Each row below is a small network's average activation on inputs in which a field has the value named, seen along a few directions.
Related values have similar rows: they may be neighbours, one step apart, or belong to one group.
Random noise pushes rows far along 9 fixed directions. That doesn't count. These rows show it; they differ only by the noise:
[ -36 -274 -160  149  474  191    7  147  -34    6   52    0   31 -103
   34  -68  315 -477  -94  279]
[ 129 -415 -454 -149  141   25  -51 -124  435 -503  165 -196  122 -729
  -20 -293  172 -267  609   24]
[-188  -21  111  432   42  265  -94  298 -200 -366 -175  214   97 -115
  193 -203  271 -184 -232  -38]
[ 126 -154   70 -165   10 -110 -259  160 -122 -497 -173  108  136   38
   92 -152  169 -461 -114  152]
[-139   57  -68 -200  609   76  -92 -359   74  154 -301 -254   73  576
  106   61 -265   30 -215   49]
[ -45  -30 -199 -599 -588  270  271   44  -33  -32  421  894   79 -425
 -134  -82  158  166  -24 -223]
[ -91 -375 -101   93  713  -36 -182  298  -30   81 -290 -330  117 -118
   -9  233  367 -403  -47  588]
[-545 -235 -501  238  -68 -241   11 -469 -163  848  436  142 -168 -257
 -478  183 -153  286   75 -337]
[-157  450   97 -566   36  149   83   76   38  140 -372  201  238  270
  151  475 -113  738 -168   90]
[ -19  -17 -178 -265  363  125  135 -417  234  -86  -18 -229  -10  197
    9 -220 -224  -11  117  -32]
[-307 -215 -463 -506  183 -121 -309 -251  192  446 -127  124  275 -237
 -117  517 -103  458   97  -83]


Field Bor:
y6: [ 258   87  -87 -522  -41 -827  -72 -298  287  -73  -83 -776 -138   81
  -68  220 -197  114  697  417]
y13: [  86  265  271 -566 -443 -267  344    6   60    0 -210 -226  -30 -145
  -27  171 -335  646  389  145]
y14: [ -40 -148   34  -43  135  447 -137  -75  182 -288  -96  133  -29 -108
   54 -388  -42 -306  -37 -221]
y11: [ -22 -155 -423  423  289  -20  -56 -228  358 -148  123 -507 -101 -228
   61 -115  -29  -49  546 -327]
y10: [ 454 -107   13 -168   31  316   97  -10  519 -221  -97  -10  199 -326
  346  -46  -16    3  187   51]
y1: [  -1 -425 -165 -399  -66  132 -166   39  -37  160  223  590    7 -207
 -250  157  123 -345  -52    5]
y9: [ 331 -114  -15   31 -276 -725 -198 -137 -266  511  393 -170  -64  212
 -364  434  -88 -511 -156  129]
y5: [ 208 -289 -190 -700 -121  -25 -101 -191  595 -241    2 -182  279 -575
 -291  -37   20  158  538  -66]
y2: [ 116   99  335  167   76 -341 -492  519  -36 -203 -550 -267  134  335
   49  211  125  -98 -337  204]
y8: [ 160   99   93  191  184  173  537   43 -244  523  353   56 -350  331
   67 -106   52  -93   -9  188]
y4: [ 230  238    8 -212 -291 -119  160 -294  133  -92  264 -161 -202  411
 -150 -170 -358  161  -89 -332]
y7: [-562 -534 -254  369  500  682  -71   62   81  267 -222  303  244 -342
   86  -58  392 -109 -288 -127]
y15: [ 281 -107 -208 -224  -54 -461 -545 -261   98   77   11  -85  118   73
  139  189 -443   33   94  -55]
y12: [-208 -545  -57   33  700  463 -619 -284  370  -41 -448 -109  221   16
  147 -265   -8 -139 -256 -271]
y16: [  30  243  514  571  538  305  317  347 -446  439 -180 -405 -241  783
  157  235  -37 -210 -738  395]
y3: [ -50 -153 -307  734 -172 -259  270 -255 -261  429  869   84 -390 -200
 -176 -391   50 -420  248 -132]
The values of Bor form a ring.
Name the neighbours of y7, in listed order. -> y6, y11
Name the neighbours of y13, in listed order. -> y8, y15
Name the neighbours of y14, in listed order. -> y1, y12
Name the neighbours of y2, in listed order. -> y5, y4
